A small network was trained on invented records. Each row is its activation on one of them, seen along a few directions.
Records have a field called Befe. Each example row is followed by its value.
Records without Befe are marked missing.
Other fields move the rows too, some of them a lot.
Random noise pushes rows far along 20 fixed directions. That doesn't count. These rows show it; they differ only by the noise:
[ 173  303   40  345  -19    0  -71 -390 -301  240   91 -240 -343 -561
   75  -17 -110 -220  295   73 -492  241  201  196 -122  128  -52  547
  481 -214 -510 -561]
[-314 -630 -295 -243  104 -219   79 -650  208  126   50 -277   65  372
    1   70 -352 -397 -168  -29 -292   58 -126 -106  356  250  424  354
  -12  462  578 -237]
[  43 -752  101 -325  321  132  282  130  -93  116 -143  623  430  467
 -272 -252 -288  133  409  442  224 -137   13 -217 -142 -280 -638  267
  362 -284  -45  119]
[-344   37  256   30  381  -82   50  337  -11  195 -281  126  -74 -357
  -30  302  200  283   69  309  178 -276  116 -228  411  -96  -21 -213
  193 -223 -178 -166]
[ 100 -496 -100 -112   49 -409   48 -177 -310   64   18 -585 -171 -150
 -423 -377 -143   76 -532  -73 -138  296 -232 -253  -65   -3 -431  233
 -157 -415 -152 -300]
[ 126 -437  428 -117  299 -324  137   73 -132 -606 -329 -153  282  314
   25 -131 -308  308 -409 -155   28 -138 -133   14 -210 -247 -476  -54
  -42 -297 -152 -283]
[   9  524  277  103 -327 -414 -207 -185 -152 -719  315  425  -58 -508
   -1  -66 -202   74  -52  175 -272   91  557 -228 -367  218 -262  -98
  300 -299 -773 -220]
[ 330  268  278  336 -400 -242 -276  156    1  203  -21   68   39 -399
 -318  284  170  160 -411  -51 -368   96 -801  -77   12    5  -24   65
 -491 -391  -32 -154]
[-302 -142  221  369 -382  315 -529   40  -75 -890  193   88 -248 -248
  313    4 -128 -206   72 -131 -342  321  -25  248 -101   12  581 -773
  407  583 -513 -289]
[ 108  199 -170  394 -174  357  636  511  320  -41  594  715  693  655
  216 -199  177   -8  -16  421  -32 -138 -488 -553  157  239 -486  119
 -485  530  559   14]
[  44  -20 -182  214  -95  -29   81  166 -227 -814  320  537  339 -239
  242    1  142  180 -175 -107  354 -194  157 -207 -155 -182 -539  321
   23  150  -42   64]
[ 360 -163  -60  -81    4   31  362   83 -153  482   54 -152 -302 -283
  313 -331  111 -136  378   55 -235   30  320   92  264 -235 -334  -79
  192 -211  314 -197]
[ 167 -104  439  248   47 -119  476  139 -355   42   27  158  455  374
  274   17  156 -221 -243  587 -179 -443 -299 -147  152   76 -128 -643
  180    3   92  101]
[  46  417  288  -51 -112  -11  283   75 -102   68   18  431  227  603
  -36 -196   76  120  311  157 -169  -76    9 -314  225    0   38 -297
 -414 -119    8  -70]
[-164  460  133  154  371 -423 -260  -14 -119  -86  468  462  -27 -472
   12 -439   47  142 -503 -354  580  349  124   49   53  -79   67  212
  127 -155 -472  534]
[-722 -256  -56  -26 -159 -235  -21  -83  528  359  175 -359  -32  290
 -249   68 -526 -414 -535  203 -357  478 -429 -121 -147  864  623 -522
 -267  108   64   -6]
[-248 -307 -159 -130 -229  134   73  193 -351  -37 -100  -12  128  474
  -99  -97  120  209  -26 -341  428   85  -82  139 -206 -100  -57 -420
 -487 -175  217  447]
[-304  125  -45 -247  174  -42  220 -420 -256  217  382  -79  326  436
  -73  652  163   92  332  304   21 -332  342  -72  174  766   -8 -193
 -129  371  159  439]
[ 225  165    8   78  180 -154  178 -422   96   -9  -17 -569  279  199
 -137  -86   66   89 -397  187  189 -153 -400   62 -176  -29 -124  381
  183 -141 -201  141]
[-622 -213 -551  147  -87 -392 -245 -616  -37 -652    2 -476 -113 -365
   90 -634 -233  399 -263 -172  379  487  273 -297   42 -204  -58  477
   19 -196   -6 -196]
[ 228  201  223 -158  227  -72  -51  513 -232   63   92  -89  -24  -22
 -321  271 -271 -166 -319 -355  145 -170 -256   87 -380  261 -190  412
 -789  250  139   29]
[ 190  333  -46  302  -95  353   -5  362   82  162  392 -192   69 -162
 -215   51  139   85  -92  362  165  -77 -368   -4 -319  276 -453  210
  -88  336    0  193]

[-234 -648  554 -317  119  -95 -880 -288  129  -96 -418  388   49   70
 -312  552 -401  524  173 -250  -59  121   49  606 -161  -15   38 -172
  424 -146  -80  323]
f16
[ 462  618  229  430 -389 -295 -131  154  216  112  356  872  -44 -650
  182 -342 -166 -240 -178  445 -474   66  170 -277  -82   76 -415  365
  294 -129   70 -187]
f2
[-422  -99  -62 -389  553 -355  275   59  173 -110  264 -410  -96  -44
  327  126 -235  126  121 -248 -102  260  584 -175  301  625   56 -507
 -413   90   31  -55]
f7
[-258 -416 -196  166 -211  331 -469 -564 -433  257  252 -251 -186 -151
  106   87  251 -259  350  262  -44  180   17  382  230  154  592 -564
  666  531   36  580]
f14
[ -87  205  255  388 -100 -127    9  124  209 -445  242  498   54 -366
  464  428   62  134 -172 -319 -459  216  233  259 -130  308 -119 -355
  375 -246 -581 -336]
missing
[ -68  -59 -452  -87 -511 -197 -169  -72   91 -218   79  133  -36 -683
 -205  401  207  148   69  248  -85  -48  212 -484  -20  150 -208   25
  -79 -295    0   59]
f10
[   5 -148  534   35  -91 -132 -498  468 -296  -43 -108  189 -197 -272
 -191  -34 -130  194 -302  -64   38   78  -59  209 -205  -28 -199 -595
  -67 -110  -60  246]
f8
[-322  399 -236  -20 -220  144  175  637  110 -295 -140  293  -31 -105
  -18 -236  -26  204   63  427  571 -301  652 -451 -401  -15 -564  -49
  -91 -103   96  124]
f10
[ 125  322  -60 -367 -233 -151 -132  108  478  113   74  -97 -242 -243
 -618  261 -131 -353 -173  229 -319   -2 -143 -451 -180  357  291   33
 -255  -18 -359 -139]
f5
[-455  193 -227  -96  -29  -54  289 -168  132  385 -354 -140 -135   54
  385   89  -54 -345  312  194   22 -144  497  -11  194  130  578 -255
  129 -156  288   37]
f16
[-298  -69  151  222  651  194 -151  -60 -319  214 -338 -407  227  521
 -126  -13 -234  540   74 -148  413   62 -191  294 -122   97 -313  639
 -269  121  166   40]
f7
[ 416  203   99  161 -199  384  149  343 -139  138  155 -366  -50  262
 -163 -327 -118 -319  170  328 -297  -27 -503 -166 -163   76  -86   25
 -468  434  180 -274]
missing
[ 138 -648 -308 -770  210 -447  -14 -504  587 -607  386 -228   40 -575
 -137  243   50  156  224  299 -236  -10  242 -669  568   13  -12 -208
  332   80 -264  -45]
f14
[ -26  238  323  257  256  505 -415  -43  140  317 -193 -381  -10  485
   11 -147 -233  172  446  225  -41   68 -423  259  212   43  343  149
 -220  776  505  -15]
f10
[  14   51  254  -24 -189 -185 -526 -124 -212   15 -283  -74   68   65
 -567  251 -191  342 -227  234   21 -249 -188 -104 -197  126 -320  363
 -330   41  334   85]
f11
[ 346 -170 -176 -390 -105 -342 -365 -712  155 -515  377   58  114  185
   78  117 -183  215 -316 -862   27  174  355  515 -262  127 -272  504
  -70  265  360  428]
f3
[ 324  -65   76   29  121  225  -43  -77 -518 -434   -5 -320  -62 -142
  -20  307   80   69  279 -163 -187    2  227  254 -434  107 -310    4
  322 -107 -799 -190]
f11
[ 368  283  329  218  347  -71   81 -337 -249 -344 -195 -657  -92   27
  471 -662 -585  -86  479 -137 -439  433  130  203 -244 -128   11  293
   19 -197 -449 -624]
f5
[-187  229  544   69  101  -72 -587   13   36  -23 -127  423 -183   91
  110 -559  -30  572  111 -317  204  484  187  349  232 -366  239 -615
  163 -221 -172  368]
f11
[ 162 -187   85  117  377   49  103  187 -776  354  -41  238  343 -131
  -67  230    2 -393  272  278  184 -190 -382 -141  -45   27  123  211
 -156  -72 -146  360]
f15
[  26 -766  307  -59  242   74  208 -178  -48   91 -169  110  410  814
   59  129 -259 -293  126  -10 -576  195 -539   72  152  157  352 -431
   71   26 -111 -145]
f4
[ 497  -57   67   19   56 -111   25 -497  -41 -503  -91 -539  189  136
   49 -121  213  100   -4   73 -325  -47 -463 -273  383 -326  196   -2
  -33   75 -204 -295]
f13
[ -61  155  -53   93 -149  -15 -145  134 -220  244  -59  257 -233 -182
    9   -4   44   62  133 -214 -114  110  206  -75  202    0  -60  204
 -319  -41  310 -172]
f3
[  -8 -156 -131  410 -124  149   55    7 -286 -135   60 -197   42  125
  362 -267  -33  -53  -80 -414 -120  436 -230  281 -177    5   17  -82
 -171  -54   -5 -104]
f8
[ 155  401  404   98  227  -92 -134  169  210   82 -120  153  235 -576
   -4  260  178  371  340  777  156 -310  -80 -173   91  -77 -127 -294
  380 -365 -386  371]
f7
[-210 -100  320  133  151 -367 -117 -759  407 -344 -339 -307  135  249
  537  224 -159  196 -124  -85 -542   83   73  227  434   83  488 -329
  418  -19   48 -395]
f13
[-240   33 -173  147 -309  378 -106  324  107  215  -11   40   58  -36
   32  499  113  153  253  182  101  -52   52  175 -293  405 -132 -319
 -117   95  256  352]
f2
[ 153  119   33  -45   17   -4   49 -298 -809  467  -61 -384  162  195
 -112  534  -71 -541   13  191  152 -416   71  446 -630  536  105   77
    0   53   36  662]
f4
[-222    9 -586 -350 -105 -195  523 -474  654 -331  305  127  397  272
  384  146   63 -158  -55  -41  254 -100  428  -48 -120  231  185  -93
  274  -80   40  458]
missing
[ 148   70 -515 -604 -205 -315   72  -47  493 -423   53   73   50 -388
 -408   41  -35 -388  -33  209  127 -190 -104 -888   87 -167  411  304
 -391  -34 -135   62]
f15
[ 211 -202 -112 -225  222 -193  130  -47  424 -393   70  376  205   33
    2   36  105 -183 -542 -395  197  -16 -180  -43   16 -298  176  213
  320 -107 -401  115]
f16
[-355 -347 -710 -176  269  126  176   11  260  496  -13  247  -48 -176
 -143 -195  368 -140 -174 -351  770  415   12   97  -57 -280  331  152
  534 -601 -551  696]
f5
[ 313  -25  -46  -24  559   28  155  -99  -17    8   10 -130  402 -388
  -57  335  145  448  473  261  249 -166 -100  -62  -52  -91 -546  608
  241 -392 -443  171]
f12
[-249  -45  554   40  419 -402 -205   65 -683 -401 -436   37   47  135
   71 -263  264  281 -521 -286  482  -27  -26   26  278 -464  438 -883
   87 -425 -600  377]
f2
[  77 -206  -56  168  301  199  323   52  221  200  202 -145  234  145
  331   61  410  154   83   17  -61  179 -280   99  379   70   28 -492
  244  -35 -122  238]
f3
[  55 -467 -326 -161  257  312  494  345  -37  345  -49 -424  166  107
  -65  242  262  -83  119  248  260 -179 -181  -42 -115  124 -264 -244
   60 -131  -34  320]
f8
[ 266 -172   23  -72 -127  110  105  -32  424 -171   16  190 -169   68
  394   35  149   80   77 -320 -437   55  346  218  269 -157 -188 -203
  386  113  175 -354]
f13
[ 212 -381  107 -298  177 -231   34  202  441 -143   26 -135  220 -366
   16 -165   -6  387  101  502  155  -42 -182 -333  196 -216 -352 -495
   89 -284   72  353]
f14
[ 276 -349 -184  -97  -66 -359  188 -196    9  299  188 -385  284 -318
  598 -307 -120   98  535  167 -142  377 -131  -50  275   62  -25 -559
 -504 -405  744  597]
f15

Which value of Befe does each new row have?
[-204   26 -291 -218 -328  131  239  169  608  279 -306 -496 -106 -116
  -48  504  -48   60  171  221  -44 -136  151  141 -444  319  -83 -270
  -16 -420   93  -18]
missing
[-203  543  316  244  136  492   35  817 -187  223 -218  302 -224  267
  235 -256 -314 -271  476 -162   51  170  147  170 -262   73  296 -213
 -454  201  -63 -196]
f5
[ 176 -302   69  218   -7  319  115  319 -356    5  157  105  116  271
 -141 -148  103 -250 -207  349  -60  -92 -251 -116 -166  102 -306 -215
  234  309 -138   75]
f13
[-114  -59   -7 -359 -421  -66 -130  -42  308  -69  -19  380 -219   53
 -276  -28 -112 -102   71    9 -197   77  276 -119  -71  -18  153 -285
  130 -144 -133  -64]
missing
[-462   -8   57 -554 -197  -10 -263  -22  252  256 -295  327 -378  375
 -578  -64 -116  173   92   90   98   77  654 -107 -103  105   83 -402
  228 -261 -215  130]
f13
[-486  573  142  143  238  -85   48  329  472  929 -407  154 -194  422
 -113 -566 -574  -27 -291  -58  262  337   73  113 -240  196   78  510
 -333 -325  392  -65]
f10
[ 155 -715 -289  255 -492  178 -224 -129 -513  314   11   86 -369 -284
   11  -76  208 -257  -35  -11 -476  112  -44   -9  340 -201 -203  143
  252  250  588 -380]
f2
[ -76  331  278   14  103 -375  333  225 -517   -2 -316   40 -302   35
   61  -68  143  -57 -382 -424 -196   25  514  -91   -9   14  -82 -345
  -90 -687 -595 -468]
f5
[ 279 -144  344  218 -112 -150 -142  585 -192  140  231  395   49 -314
 -157  -81  189  124 -256  176 -326  232 -483 -368  228   78 -270 -617
 -344 -189  -79   56]
f5
[-378 -299  -82  175  -57   27 -281  -10  -32    5  -98 -478   67  225
 -301 -564 -621  261   79  329  -12  578 -350 -292 -297  294 -200  122
 -501  -30  186  -68]
f13
[ -48  -52 -158  455 -353   -1 -104 -100 -468  144   44  100  255 -413
  359   50  -44   13  393  311   22  111  -47  109 -207  129 -170  -18
  -77 -270  334  397]
f7
[ 357  389  166  480  191  -29  -37  -35 -824  347  308 -660 -210 -131
 -147 -528  331   74 -396  -22    7  280 -297   93   -7  111 -299   12
  -93  -46 -378  111]
f8
[ 277  -32 -383  -92 -266  294  280  444  435   15   95  185  195  119
 -319  208  141 -240 -274  -57  114  -19 -437 -115 -541   75 -166  185
 -118 -186 -287  171]
f16
[-100  781  201 -156 -114 -125  550  469 -302 -355 -206  131   26  364
 -196  107  145 -336 -202  393   13 -521  421 -661 -290  291  120 -604
 -271 -262 -735 -203]
f10
